These are the activations of a small neural network, seen along a few directions. Each row is one input.
Each table varies a few parts of the input and shows all the possible inputs, shuffled.
Descriptions start from the smaller parts, as in this example, which fits no table here: one of 4 places along a line, together with either a single point or one of 11 places around a ring or (one of 2 separate values, together with one of 8 places around a ring).
Shared parts are said once, and a part with two or three values counts as separate values.

Rows:
R1: [-10   5   4  15  -2   2   8  -4 -21 -18  -8   6   5  -9   1  11]
R2: [ -1 -17  -2   7  -5 -15   2  -6   4  21  11  -8   9   8  12   7]
R3: [ -9   5   5  19  -9   5  14   7 -23 -18  -7   5   3  -7   8   9]
R4: [ -1 -17  -3   6  -3 -15   1  -9   4  21  11  -7  10   7  10   7]
R5: [ -9   5   4  17  -6   4  11   2 -22 -18  -8   6   4  -8   4  10]
R6: [-10   5   4  16  -4   3  10  -1 -21 -18  -8   6   4  -8   3  10]
R7: [ 35  26 -11 -81  35  22 -47   3  68  11   0  -1 -35   9 -47 -51]
R8: [  0 -17  -2   9  -7 -14   4  -4   3  21  11  -8   9   8  13   6]
R9: [  0 -17  -1  12 -13 -12   8   5   2  21  12  -8   7   9  18   5]
R10: [  0 -17  -2  10  -9 -13   5  -1   3  21  11  -8   8   8  15   6]
R11: [ 24  48  -4 -72  41  40 -42   7  43 -27 -19  14 -40 -10 -60 -47]
R12: [ -9   5   5  18  -8   4  13   5 -22 -18  -8   5   3  -8   6  10]
R13: [-10   4   3  13   0   2   7  -6 -20 -19  -8   6   5  -9  -1  11]
R14: [  0 -17  -1  11 -11 -13   7   2   2  21  12  -8   7   9  17   6]
What is each input in this table made of? -> one of 2 separate values, together with either a single point or one of 6 places along a line
Changing only the choice among 2 separate values turns R3 into R9. The same change can be made to R1. Which row results? -> R2
Which other rows does R13 become when the choice among 2 separate values takes its other values? List them by row number. -> R4

Rows:
R15: [-10  -8  -3 -24  11 -14 -12 -29  16  20  -1  -8  -3  17  -4  -5]
R16: [-44 -46   2  78 -28 -41  48 -27 -64  10   8 -12  47  -3  53  52]
R17: [  0  14  -2   2  -6  26 -13   1  -6 -34 -17   9  -6  -1 -14  -7]
R18: [ 13 -10  -2  -3  12 -17  -5 -10  28  13  22   3 -14  -3 -12   1]
R19: [  6  -1   1 -21 -12   1   2  23  20  21   4  -5 -22  24  13 -17]
R20: [ 29  -9 -12 -33 -16   4  -1  19  26  25  12 -19  -5  21  26 -22]
R21: [  2   6   0  -4   6  16   7  36  19  20  -3   0 -16  -2  -3 -17]
R22: [-29 -37  13  92 -49 -29  41   0 -57   9  10 -11  46   7  53  47]
R23: [  2  16  -6  -8 -10  29   5  24  -9 -30 -16   9 -27  -5   5 -11]
R24: [ -5  17  -1   4  10  10 -23  19  -1   1   4   3   5  -5 -22  -8]
R25: [  4  -3   5 -12 -10  -2 -16   0  22  18   2  -5  -2  27  -8 -13]
R26: [  6   5  15 -11  11   1 -19   3 -13 -14  -9  17  -2 -23 -16   7]
R27: [ 17  23   3 -10   6   4  15 -18  -5 -43 -14  17  -2  -1 -14   8]
R28: [ -1  13  19  -3  -2  16 -22  14 -11 -14 -12   5   2 -16 -19 -11]
R29: [-19  11 -10  -8  31  -1 -19  -9  -7   3   2   0   4 -15 -18   0]
R30: [-30 -33   7  81 -57 -25  59  22 -55  13  12 -10  27   1  76  47]
R31: [  0  15  14 -12  -6  19  -3  37 -13 -11 -10   5 -19 -19   1 -14]
R32: [  6   1  -2  -4  -4   0  11  24  29  16  21  -8 -30   2   7 -22]
R33: [  2   8  -5  -4  23  -4 -20   8  -3   1   7  15   1 -12 -20  10]
R34: [ -9  -6  -6  -7  20 -15  -3 -27  24  14  17 -11 -11  -6 -10  -9]
R35: [-16   8  11 -15  20   5 -17 -14 -17 -13 -14   2   1 -26 -14  -2]
R36: [ -5  26  -2 -14  15   8  16 -35  -8 -42 -19   1   2  -4 -13  -1]
R37: [  9  31   6  -2  -7  19  12  -7  -2 -43 -17   4   2   6 -17  -9]
R38: [ -4  18  -6  -5   6  13  -4  42  -3   5   6   3 -16  -8  -2 -12]
R39: [-14   9 -10 -10  16  15  -9 -26 -12 -33 -19   7  -7 -12 -10   1]
R40: [  1   4   4   5  10  13 -11  13  21  17  -5   0   5   1 -23 -13]
R41: [ 36 -19 -13 -32  -1 -14 -17 -16  25  22  13  -7  11  16   6   0]
R42: [ 14 -15 -17 -35   6 -11 -15 -33  21  24   8 -22  13  13   8 -10]
R43: [-22 -47   9  82 -37 -41  46 -12 -61  11  15   3  43   0  54  64]
R44: [ 11  33   2 -11 -11  22  31  16  -5 -39 -16   4 -19   3   2 -13]
R45: [ 12 -12   1 -21   3 -17 -13 -11  20  18   5   7  -6  20  -6   5]
R46: [  8   5  -5  -7   8  12 -10 -10  -9 -34 -15  22 -10  -9 -12  10]
R47: [ 28 -11  -8 -24 -14   1 -20  -5  28  22  10 -19  15  24   5 -18]
R48: [-13  -1  -5  -7  31   2  -7 -15  15  18  -7  -3   3  -9 -19  -4]
R49: [  5  -1   2   5  -1  -3  -7   1  31  13  19  -8  -9   5 -13 -18]
R50: [  8  -4   0  -3  23  -1  -8   2  18  17  -2  12   1  -6 -20   6]
Changing only one part turns R24 into R29. The same change can be made to R47. Which row results? -> R42
What is each input in this table made of? -> one of 4 places along a line, together with either a single point or one of 8 places along a line
Which other rows does R26 become when the place on the line of 4 takes its other values? List them by row number. -> R28, R31, R35
List by row number the other rows that have the place on the line of 4 in common with R46. -> R18, R26, R27, R33, R41, R43, R45, R50

Rows:
R51: [ -7  20  21  47 -24   8  64  -2 -58 -52 -35  10  32  -7  20  31]
R52: [-43 -35 -15  21  17 -29  -2 -49 -50  27 -10 -13  57 -13  30  48]
R53: [-12  29  19 -24  61   2 -50 -30  16 -21  -1  15 -18 -42 -78 -18]
R54: [ 18 -44 -14  21 -31 -51  30 -33  -3  32  50 -33  30  11  60  23]
R55: [  3 -53   5  44 -29 -45  -7 -47  -4  32  14  -2  53  41  20  47]
R56: [-49 -17  26  69  14 -33   5 -37 -45 -12   7  10  28 -48 -13  41]
R57: [-11 -17  -7  71 -36  -8  36  66 -11  51  33 -21  26  13  41   5]
R58: [ -2  49   2 -40 -13  55 -28  18   6 -54 -24  -5 -38  -1 -18 -55]
R59: [-32 -39   8  35 -33 -40  52   7   1  55  19 -18 -10  32  55  17]
R60: [-25  -3 -14  60   1  -2  44 -17 -51 -50 -11  30   0 -21  14  52]
R61: [ 24  24 -14 -18  10  37 -17  69  62  43  18 -15 -19   9 -20 -51]
R62: [-35  -2  11  53 -58  21  28  12 -61 -47 -16 -15   5  -2  42   2]
R63: [  4  -2   0 -54  15   2  -1  12  72  46   4 -10 -55  29  -6 -44]
R64: [  6 -25  23  38 -49  -5  17  68 -54   5   5  17   2  -7  50  28]
R65: [ 39 -15  -6 -48  15  -7 -57 -41  62  26   0   5   7  39 -48 -15]
R66: [  9  45 -22 -33  48  29 -12  -7  14 -61 -19  37 -43 -15 -48  -6]
R67: [ -6   5 -23 -71  64   6 -54 -42  10  18 -19  -5  12  -9 -37 -16]
R68: [ 53  -8 -23 -68  16 -13 -22 -26  68  22  35 -27 -15   8  -5 -39]
R69: [ 25  68  11 -49  19  41  10   6   8 -61 -41  18 -11  -5 -45 -24]
R70: [ 40  23  12 -53  -7  33 -37  72  18  -1 -10  22 -44 -11 -12 -26]
What is each input in this table made of? -> one of 2 separate values, together with one of 10 places around a ring
Which other rows does R60 become when the place on the ring of 10 takes its other values? List them by row number. -> R51, R52, R54, R55, R56, R57, R59, R62, R64

Rows:
R71: [ 15  14   3 -20   0  16 -21  -5   1 -28 -11   6  -4  -4 -16  -9]
R72: [ -9   2  -4 -23  23   2 -25   8  11  20   3  -4 -10 -12 -12 -15]
R73: [  8  17  -7 -24  12   9  12 -15  13 -23 -10   5 -20   2  -8  -8]
R74: [ 20  15  -4 -29   0  17 -11  -4  -2 -29 -19  11  -6   2  -9  -2]
R75: [-23 -18   0  17   4 -10  -2   5 -17  25   7  -8   8 -13  14  10]
R76: [  4  16  -1 -15  12   7   3 -16  15 -23  -3   0 -18  -5 -16 -15]
R77: [-12  -7  10  23   1  -3  -6  12 -33  -2  -3  12  13 -23   1  21]
R78: [ 24  -4  -2 -24  -3  -5 -13  -8  29   9  12  -6  -7  12  -8 -14]
R79: [ -7  16   4  -7  21   7  -2  -6  16  -9  -7   8 -18  -3 -26 -10]
R80: [-10  15  -1 -10  33   4  -8   3  10  -2   3   9 -21 -21 -24  -8]
R81: [ 13  18  -1 -15  11  19 -19   3   1 -18 -13   8   6  -6 -22  -7]
R82: [  0   9  12  28 -41  19  33  70  -9   4   4  -4 -18   2  34 -10]
R83: [-23  -2   5  32   1  -8  20  -8 -11  -6  -2   6   0  -4   0  15]
R84: [-13   0   1  23  -8  -9  23 -17 -13 -19   4  -2   0  -4  10  10]
R85: [ 28  -3  -8 -33  -2  -3  -3  -8  27   8   4   0  -8  19   1  -7]
R86: [-12 -12  -1  11 -17  -8   7 -13 -13   4   5 -16  10   5  23   3]
R87: [ -7 -13  -5   1 -15  -8  18 -12 -16   3  -3 -12  10  12  31   9]
R88: [ -1 -24   4  25 -12 -18   4  -1   4  25  11   0  12  13  10  15]
R89: [ 14  24   1  -9 -20  35   9  73  16  -2   2   0 -39   7   5 -36]
R90: [-22 -14   3  19  -8  -8   3  -4 -11  17   0  -8  10   6  12   7]
R91: [  5  -2   5   8 -18  -1  14  -5 -32 -24 -14   7  14   3  17  20]
R92: [-10  -4  13  26 -11  -1  -1   3 -27 -10 -11  11  15  -4  -1  18]
R93: [  7 -18  -5  21 -11 -16   8  -2   2  22  15  -7  21  11  15  13]
R94: [-25  -6   1  29  12 -10  15   1 -17   2   6   6  -2 -22   1  17]
R95: [-14  -8  -6  16  -6  -5   8  -6 -13  14   3 -15  20   3  17   5]
R96: [ 13  -4   3 -16   7  -5 -18   1  31  22   7   2  -7  13 -18  -9]
R97: [ 13 -22  -4   7 -20 -18  19  -9  -1  10   9  -3  11  20  29  16]
R98: [-15   4  -4  28   2  -6  25  -9 -13  -9   2  -1   9  -6   4  13]
R99: [  2  12   3 -15  21  12 -31  14  -4  -8  -6  16  -6 -21 -25  -2]
R100: [  1   8  -8 -24  13   9 -13  -4  16  10  -3 -12   3   2 -10 -20]
R101: [ 22   1  -6 -19   8  -2 -12   0  29  18  10  -5   4  10 -13 -11]
R102: [  0  -2   9  18 -19  -2   3  -6 -29 -23  -5   3  15  -4  10  14]
R103: [ 11  -5  -2 -18  18  -9 -25  11  25  29  16   3  -9  -4 -15  -6]
R104: [  4  14   7 -12   9  16 -25   5   2 -15 -15  15  -4  -3 -27  -5]
R105: [  4   4  -4 -28   2   7 -14 -12  16   0  -1 -13  -7   4  -4 -23]
R106: [  1  20  -4 -11  23  10   4  -8  15 -13  -4   1  -8  -6 -22 -12]
R107: [  8 -22   0  16 -21 -19   8 -10   2  12  17  -8  12  13  21  10]
R108: [  8   5 -10 -37   3   8  -4 -11  13   0  -9  -8  -9  11   4 -16]
R109: [ -3 -27   1  23   0 -21  -2   8  -2  33  18   0   9  -6  12  17]
R110: [ -7   4   1 -20  12   6 -18  -2  17  13  -6  -5  -7   5 -15 -18]
R111: [ -2   2   5  22  -9   1   4   1 -29 -13  -7   4  25  -6   3  16]
R112: [ -8   0  -4  14  -7  -8  35 -16 -16 -20  -5   2  -1   3  18  16]
Changing only one part turns R104 into R92. The same change can be made to R80. Which row results? -> R94
What is each input in this table made of? -> one of 2 separate values, together with either a single point or (one of 4 places along a line, together with one of 5 places along a line)
A walk changes only the place on the line of 4. It starts at R104 and steps to R79. List the rest of the walk in order. -> R110, R96
Which other rows does R91 become when the choice among 2 separate values takes its other values? List them by row number. -> R74
